These are the activations of a small neural network, seen along a few directions. Each row is one input.
Each table varies a few parts of the input and shows all the possible inputs, shuffled.
A made-up example of a description, with smaller parts first: line(4) and (point or (values(2) and ring(5)) or line(11)).
Shared parts are said once, and a part with two or three values counts as separate values.
In the rows, 128 means zero.

Other details of the inputs shift rows strongly along three fixed directions, in all tables alike. That doesn't count.

Table:
row 1: [120 116 125 129 122 110 108  92  76 123 119  82 148  81]
row 2: [141 161 107 139 124 105 150 112 137 190  63 117 117 176]
row 3: [130 132 123 113 108  93 162  86 110 183  83 114 130  84]
row 4: [120 107 127 134 113 129 145 106 124 123 117 134 134 130]
row 5: [128  79 151 101 144 134 128 159 162 112 156 171 145 156]
row 6: [172 160 133 143 155 144  88 221 211 139 118 139  85 178]
row 7: [118 167 116 114 131 161  96 120 114  65 194 118 148  97]
row 8: [144 107 141 134 149 112 103 151 131 137 114  94 129 147]
row 9: [ 93  81 153 140 132 137 117 172 148 112 168 170 107 141]
row 10: [133 147 130 134 128 148 113 135  92  92 158 138 119  61]
row 11: [ 90  93 146 130 124 121 152 122  93 128 150 153 127 110]
row 12: [127  84 131  91 120 109 175  77 102 149 119 141 161 123]
row 13: [144 128 129 142 135 126 119 170 212 150  99 130 109 212]
row 14: [121 140 132 139 144 138  76 140  86  75 161  93 146  77]
row 15: [154 160  92 138 108 120 169  54  83 152  59 101 141 131]
row 16: [173 197  80 151 118 145 134  84 104 124  58 105 137 141]
row 17: [172 210  76 142 130 176  70 128 158  86 146  91 104 165]
row 18: [111 128 126 101 123 132 136  98 109 108 175 115 148 109]
row 19: [ 92 100 163 123 137 126 129 170 166 108 164 151 146 138]
row 20: [ 70  66 156 103 111  69 184 100 124 197  98 157 155 118]
row 21: [124  98 145 127 121 131 130 138 118 124 150 144 106  86]
row 22: [ 94  81 162 113 125  99 167 130 149 152 134 138 146 146]
row 23: [163 208  96 147 124 147 112 115 106 128 122  83  93 100]
row 24: [112 133 140 136 143 124 118 177 168 142 124 155 122 165]
row 25: [127 128 112 118 118 160 110  98 103  76 179 126 134 102]
row 26: [153 138 114 142 134 116 141 141 151 175  50 155 121 186]
row 27: [129 109 150 132 134 144 123 160 117 107 176 140  96  95]
Description of these inputs: values(3) and (point or (values(2) and line(4))).
Q: Changing only the values(3) part turns row 20 into row 24. The same change can be made to row 9. Which row results?
A: row 26
Q: List by row number the other rows that have the values(3) part in common with row 15.
A: row 2, row 8, row 11, row 12, row 18, row 22, row 23, row 27
Q: Change only the values(2) part in row 4. List by row number the other rows that result.
A: row 13

Table:
row 28: [168 190 107 161 134 161  87 169 186 117 126 138  83 159]
row 29: [154 142 127 135 145 110 101 163 162 145  84 130 131 193]
row 30: [ 74 100 169 139 133 134 109 185 141 109 216 158 102 125]
row 31: [100  55 177 127 141 117 134 151 121  95 179 145 134 112]
row 32: [157 161  96 137 139 170 114 148 197 102 135 152 128 223]
row 33: [128  79 171 133 142 153 102 193 143  66 198 153 119 128]
row 34: [167 169 100 169 152 170 100 172 155 107 113 106  78 172]
row 35: [ 70  45 177  87 130  88 149 129 118 154 177 137 158 108]
row 36: [145 169  99 171 135 164  76 176 176 118 117 102  85 173]
row 37: [164 163 126 149 143 126 104 160 159 121  89 109 129 181]
row 38: [ 79 137 107 116  96 136 164  36  78 109 150 116 173 114]
row 39: [193 138  96 129 107 106 140  84 129 173  25 118 135 154]
row 40: [124  81 140 120 125 137 131 161 154 133 123 159 116 126]
row 41: [104  80 137  97 130  83 183  93 102 200  69 158 169 108]
row 42: [ 90  92 167 104 139 131  94 182 170  87 206 134 135 111]
row 43: [ 97 101 172 108 149 133 111 184 153  85 205 125 139 116]
row 44: [125 144 109 120 103 132 129  49  14  92 143 113 157  40]
row 45: [122 175 108 132 103 152 130  84  45  95 169 131 115  50]
row 46: [132 165 115 151 132 149 109 140 116 107 160 134  82 127]
row 47: [147 162 114 143 108 156 115 130 127 106 144 140  93 104]
row 48: [169 134 111 130 140 138  99 151 182 130 119 108  94 171]
row 49: [155  72 165 122 152  95 145 170 190 172  79 159 146 194]
row 50: [140 113 109 116 124 126 168  94 168 153  86 149 136 217]
row 51: [ 60  63 172 111 133 115 130 176 154 117 164 161 143 102]
row 52: [114  68 130  84 103 109 203  75 133 158 102 176 173 164]
row 53: [130 181  80 148 125 153 116  83  54 107 122  96 112  84]
row 54: [143 203  79 140 128 131 120 102  95 147  62  98 130 130]
row 55: [142  97 142 119 120  72 209  98 141 220  40 147 124 160]
row 56: [107  89 160  91 146  99 127 163 157 147 145 140 147 148]
row 57: [145 178 130 151 136 133 123 171 167 132 113 129 103 166]
row 58: [ 90 152 133 155 109 150 101 134 118  89 196 120 102  84]
row 59: [ 71  48 182 101 122  82 140 135 134 126 147 156 173  97]
row 60: [ 70  39 181 110 128  85 141 132 109 143 161 150 161 116]
row 61: [127 193  92 166 122 161 114 104  79 104 125  73 118  98]
row 62: [173 151 128 148 131 150 129 176 168 132 119 148  83 170]
row 63: [107  96 145 131 137 128 106 130  93  87 180 135 126 104]
row 64: [133 104 134  89 137  98 149 103 121 173 109 133 160 121]
row 65: [127 168  95 148  97 121 116  48  64 118 103  74 149  79]
row 66: [123 119 130 118 140 137 132 171 221 125 124 165 137 245]
row 67: [121 195 103 153  99 126 154  60  59 136 115  86 127  77]
row 68: [177 226  89 163 128 156 121 114 119 123 102 108 104 126]
row 69: [160 164  92 127 113 114 124  85 137 172  69  74 129 147]
row 70: [126 143 131 142 146 157  73 150 106  65 191 133 132 104]
row 71: [183 140 113 116 142 147 101 163 160 135 122 126 102 177]
row 72: [134 134 145 137 133 116 117 191 214 155 104 157  99 187]
row 73: [183 155 122 132 159 149 101 177 188 127 125 114 114 181]
row 74: [140 131 125 112 133 135 108 126 148 120 145 119 137 109]
row 75: [171 227  80 156 129 152 106 112 112 130 106 120 101 131]
row 76: [ 87 165 102 145 116 149 112  89  45 100 161  93 133  61]
row 77: [ 71 123 153 111 116 100 153 112  87 133 158 152 146  75]
row 78: [136  65 151  90 123 113 140 144 163 146 135 147 133 128]
row 79: [107  91 132 111 122 104 162 101 124 169  85 147 157  95]
row 80: [122  70 148 104 118  75 163  86 125 175  75 149 177 109]
row 81: [179 139 101 111 125  92 176  67 117 195  37  87 137 151]
row 82: [145 138 133 122 135 172 101 153 116  64 202 111 114  97]
row 83: [139  83 145 123 120  62 181  96 134 212  33 117 163 172]
row 84: [120 146 109 143 110 140 105  68  59  71 156  96 132  54]
row 85: [138 143 105 130 126 152 122 125  91 120 122 133 117 108]
row 86: [119 166 108 130 121 116 159  86  81 146  71  98 154  95]
row 87: [123 122 116 145 133 149 110 145 140 111 132 126  99 123]
row 88: [125 137 124 125 146 159  85 143 110  74 207 109 104 107]
row 89: [115 107 143 133 134 163 126 163 111  84 174 141 117  94]
row 90: [ 80  57 168  87 115  74 189  82  93 172 135 112 178  84]
row 91: [166 168  98 142 138 133 146 113 128 164  51 113 133 143]
row 92: [ 86  68 172 126 126 120 136 164 159 118 185 172  99 112]
Q: Describe the family of inputs behind these rows.
A: ring(5) and (point or (values(3) and line(4)))
Q: Changing only the ring(5) part turns row 69 into row 74. The same change can be made to row 30. Which row results?
A: row 75
Q: Changing only the ring(5) part turns row 52 into row 66. The same change can be made to row 62. Which row results?
A: row 57
Q: Change only the values(3) part in row 45. List by row number the other rows that result.
A: row 47, row 62
Q: Change only the values(3) part in row 83. List by row number the other rows that result.
A: row 60, row 65
Q: List by row number the other rows that have the ring(5) part in common with row 31.
A: row 34, row 46, row 48, row 50, row 53, row 55, row 63, row 81, row 84, row 87, row 88, row 92
Q: A walk changes only the line(4) part. It starts at row 64 and steps to row 70. List the rest of the walk in order.
A: row 41, row 75
Q: Change only the ring(5) part in row 61. List by row number the other rows that result.
A: row 34, row 86, row 89, row 91

Table:
row 93: [121 154  95 113 100  84 180  33  84 196  50  87 154 103]
row 94: [158 176 103 158 146 176  68 165 156  71 137 111 120 174]
row 95: [101 122 121 115 115 132 140  62  33  78 157 111 178  44]
row 96: [161 128 117 130 125 124 129 132 138 161  90 119  98 139]
row 97: [142 231  62 154  92 159 159  53  80 132  97 124 109 109]
row 98: [142 165  85 138 108 126 131  43  72 125  85  82 152 120]
row 99: [ 81  71 176 127 138 136 112 191 148 102 213 152  97  96]
row 100: [153  94 149 113 140 126 122 160 166 134 137 142 120 132]
row 101: [167 137 106 122 131 126 122 122 169 157  85 105 123 188]
row 102: [132 196  94 136 113 119 134  82  83 151  82 109 142  83]
row 103: [160 183 110 173 145 157  91 175 144 111 106 118  89 159]
row 104: [169 175 111 170 147 173  75 185 138  85 129 121  86 152]
row 105: [ 72 125 151 142 139 146 106 161 115  70 198 132 137 102]
row 106: [137 106 149 117 129  85 154 157 190 205  76 144 122 165]
row 107: [153 103 126 141 124 104 142 126 134 176  57 134 111 163]
row 108: [145 157  93 148 104  95 164  50  73 188  26  99 129 114]
row 109: [128 138 134 127 134 105 138 148 146 171  95 142 131 140]
row 110: [133  96 137 113 120 106 156 111 107 165 110 125 118 105]
row 111: [177 196  93 147 132 152  93 135 117 119  95 118 105 118]
row 112: [133 121 142 143 142 131 111 195 190 152 140 130  85 180]
row 113: [128 171 112 154 134 179 114 180 196  95 169 167  81 200]
row 114: [ 91  94 137 111 102  92 182  52  29 146  92 135 174  30]
row 115: [150 137 113 123 129 117 129 130 179 172  83 109 122 197]
row 116: [ 80  37 185 127 134 120 128 169 115 103 195 162 117 102]
row 117: [152 164 122 144 153 185  62 178 125  49 200 127 104 105]
row 118: [130 128 143 120 151 129 104 185 192 131 137 145 132 190]
row 119: [130 164  99 133 105 109 153  73  93 175  79  95 126 100]
row 120: [102  75 156 120 140 142 110 163 129  73 182 153 150 116]
row 121: [150 177  96 117 122 108 137  88 131 170  53 112 159 153]
row 122: [151 123 122 126 137 116 136 126 149 149  72 125 152 185]
row 123: [ 49  18 202 122 132  98 152 163 118 125 193 171 128  93]
row 124: [161 199  77 135 118 157 105  71  89 101 130  64 125 116]
row 125: [189 140 109 114 132 122 121 130 172 152  82 115 127 172]
row 126: [134  61 148 101 113  95 213 124 167 209  65 210 120 177]
row 127: [140 134 104 110 108 131 180  77 139 152  94 160 142 170]
row 128: [ 89  57 173  87 122  82 175 111  85 160 129 167 163  59]
row 129: [ 79 127 125 113 106 105 162  52  58 126 112 115 191  72]
row 130: [122 117 123 117 125 153 105 116 102  75 193 109 129  88]
row 131: [ 72 162 103 111  84 149 177  23  44  88 178 138 162  54]
row 132: [ 87  34 178 126 139 133 117 165 125  86 202 161 128 106]
row 133: [156 134 119 110 136 112 128 126 161 158  76 134 154 171]
row 134: [132 155 108 157 117 113 138 102 106 162  81 104 117 142]
row 135: [ 73  75 167 131 137 133 109 164 143  89 204 138 133 147]
row 136: [147 154 110 134 133 116 131 133 167 172  88 102 108 184]
row 137: [153 200 109 151 142 159  79 170 172  99 158  96  93 157]
row 138: [132 172 106 143 130 139 115 117 120 115 107 104 144 153]
row 139: [ 91  53 165 118 132  94 145 150 173 159 120 152 146 188]
row 140: [146 157 107 114 101  82 180  46  82 200  40 103 143  74]
row 141: [131  77 144 119 132 108 154 122 118 150  86 151 155 124]
row 142: [104  56 168 119 133  68 179 162 177 215  51 174 149 177]
row 143: [109 148 114 144 122 159  97  92  71  56 189  91 138  95]
row 144: [108 113 124 113 112 139 135  68  47  93 177 106 141  27]
row 145: [145 164 118 166 140 148 100 169 142 116 103 129 100 145]
row 146: [151  93 142 101 146 112 129 158 167 146 112 153 146 168]
row 147: [147 156 115 121 124  99 144 116 164 181  70 111 131 157]
row 148: [192 174 110 145 147 172  75 169 160  91 152 105  87 145]
row 149: [117  87 172 116 138 135 111 185 145 101 200 149 105  94]
row 150: [ 68  83 154 131 123 105 141 124 119 128 151 136 143 120]
row 151: [151 201 103 149 147 149  86 165 163 116 123 113 110 168]
row 152: [ 47 121 139 122 109 113 153  69  42  96 161 121 180  30]
row 153: [ 74  23 183  94 123 137 178 148 138 104 214 221 133 105]
row 154: [156 181 100 144 136 157  89 147 165 115 137  89 100 184]
row 155: [126  63 172 103 143  68 173 170 181 219  63 180 135 168]
row 156: [183 129 105 119 134 126 125 127 160 156  88 106 115 186]
row 157: [150  95 147 103 138 110 129 158 201 156 112 138 137 183]
row 158: [156 159  77 110  94 134 187  31  86 145  79 141 147 127]
row 159: [ 90  47 181  93 147 129 111 185 153  84 211 178 154 108]
row 160: [137 193  96 123 111 134 119  75 104 118 124  83 145  99]
row 161: [ 75  17 208  85 130  68 183 159 152 180 152 177 142  95]
row 162: [124 153 112 141 125 161 113  90  41  62 163 106 144  47]
row 163: [ 72  77 176  90 125 108 143 131 132 115 201 137 160  92]
row 164: [168 179 105 128 133 153  94 127 146 101 143  92 122 144]
row 165: [107  54 161 129 127  68 172 148 173 216  60 160 131 188]
row 166: [ 98  97 133 101 109 123 157  51  31 107 174 106 152  16]
row 167: [ 72 120 137 123 100 144 177  87  73 101 186 175 123  52]
row 168: [162 217  92 151 120 142 109 116 121 134 111  84 103 115]
row 169: [105 115 151 123 134 118 127 153 125 132 139 155 129  92]
row 170: [132 151 136 169 152 156  85 215 177 106 144 138  94 178]
row 171: [148 166 115 154 135 155  97 158 137 115 147 104  76 130]
row 172: [143 146 127 123 136 167  82 147 124  54 213 108 119  97]
row 173: [133 150 120 123 136 104 134 137 163 171  74 135 141 163]
row 174: [176 154  95 158 138 161  79 146 149  93 120 105 103 186]
row 175: [121 130 147 126 156 168  69 196 165  57 216 141 126 143]
row 176: [ 88  49 168 117 132  69 173 138 163 193  92 151 144 183]
row 177: [144 142 121 167 145 186  64 166 115  44 201 111  89 125]
row 178: [176 204  79 140 128 159  98  91  80 100 106 101 129  86]
row 179: [159 143 107 151 137 158  87 139 128  83 146 104 110 164]
row 180: [131 143 138 133 129 159  90 157 117  75 195 124 100  70]
Q: Changing only one part turns row 166 into row 156. The same change can be made to row 100. Which row results?
A: row 125
Q: Changing only one part turns row 148 into row 172. The same change can be made to row 141. Which row results?
A: row 120
Q: Describe the family of inputs behind these rows.
A: ring(8) and (point or (values(2) and ring(5)))
Q: A walk changes only the ring(8) part. It starts at row 122 and steps to row 95. List the rest of the walk in order.
A: row 162, row 104, row 103, row 170, row 105, row 138
Q: Change only the ring(5) part in row 114. List by row number the other rows that result.
A: row 96, row 107, row 111, row 180

Table:
row 181: [123 153 138 137 127 145 107 143 108 105 160 120 111  67]
row 182: [149 123 137 155 143 131 103 180 166 142 114 133  84 158]
row 183: [ 75  46 173 107 116 111 178 121 127 127 174 178 146 115]
row 184: [ 76  40 169  90 118  89 163  76  81 131 156 131 184  70]
row 185: [100  75 169 122 142 121 116 196 157 127 182 154  98 111]
row 186: [111 171  95 143 107 164 127  68  68  76 165 117 123  79]
row 187: [163 148 113 149 127 114 135 124 133 172  59 110 100 142]
row 188: [143 160 109 134 125 147 136 111 122 121 113 145 124 147]
row 189: [142  84 140 114 135 104 138 125 153 152 100 120 145 164]
row 190: [113 158 104 120 110 146 139  88  98  99 155 139 136  86]
row 191: [138 106 130  94 120  92 152  82 116 164  90 118 176 115]
row 192: [143 181 103 142 138 112  95 142 176 142  81  83 132 211]
row 193: [127 113 134 120 125  89 166 108  98 176  74 134 139  93]
row 194: [118 147 137 145 137 147 103 143  95 102 154 127 112  75]
row 195: [151 171  93 143 106 109 153  63  57 166  48  93 131  82]
row 196: [118 124 120 109 125 121 132  83  73 101 141 105 171  76]
row 197: [136 130 127 119 138 147  94 136 133  97 171 105 130 129]
row 198: [138 108 144 121 130  98 141 153 153 177  91 147 120 126]
row 199: [129 111 134 120 145 134 103 144 128  94 158 126 147 128]
row 200: [108  55 169 117 149 132  98 188 165  97 179 149 138 156]
row 201: [153 155  99 138 112 135 148  94 120 148  77 137 127 164]
row 202: [143 139 114 144 130 156 125 151 160 119 120 148 107 181]
row 203: [126 212  89 153 118 193 100  97  66  37 193 114 118  75]
row 204: [ 88  45 179  78 133  98 146 131 137 125 167 147 173  97]
row 205: [166 168 102 138 124 118 133 120 124 170  74 101  98 127]
row 206: [143 129 119 137 140 153  85 157 137  80 156 108 127 146]
row 207: [145  93 141 100 135 106 140 127 157 162 108 117 146 161]
row 208: [111 172 117 164 142 157 104 183 205 124 142 137 105 216]
row 209: [137 114 134 111 118 114 167 127 161 160 108 165 138 161]
row 210: [133 107 130 111 119 112 165 122 155 164 114 158 125 169]
row 211: [124 144 120 128 123 160 128 133 137  98 175 138 108 134]
row 212: [100 179 137 173 142 148  74 199 159 105 166 109  92 143]
row 213: [158 162 104 150 121 122 128 110 100 162  59 109 112 121]
Q: Describe the family of inputs behind these rows.
A: values(3) and (point or (values(2) and ring(5)))
Q: Changing only the values(3) part turns row 201 into row 213. The same change can be made to row 209. Which row results?
A: row 181
Q: List by row number the other rows that have the values(3) part in common with row 206.
A: row 184, row 189, row 191, row 192, row 196, row 197, row 199, row 200, row 204, row 207
Q: Change only the values(3) part in row 208. List by row number the other rows that result.
A: row 192, row 212
Q: A walk changes only the ring(5) part. It starts at row 187 and steps to row 205. List the rest of the walk in order.
A: row 181, row 193, row 195
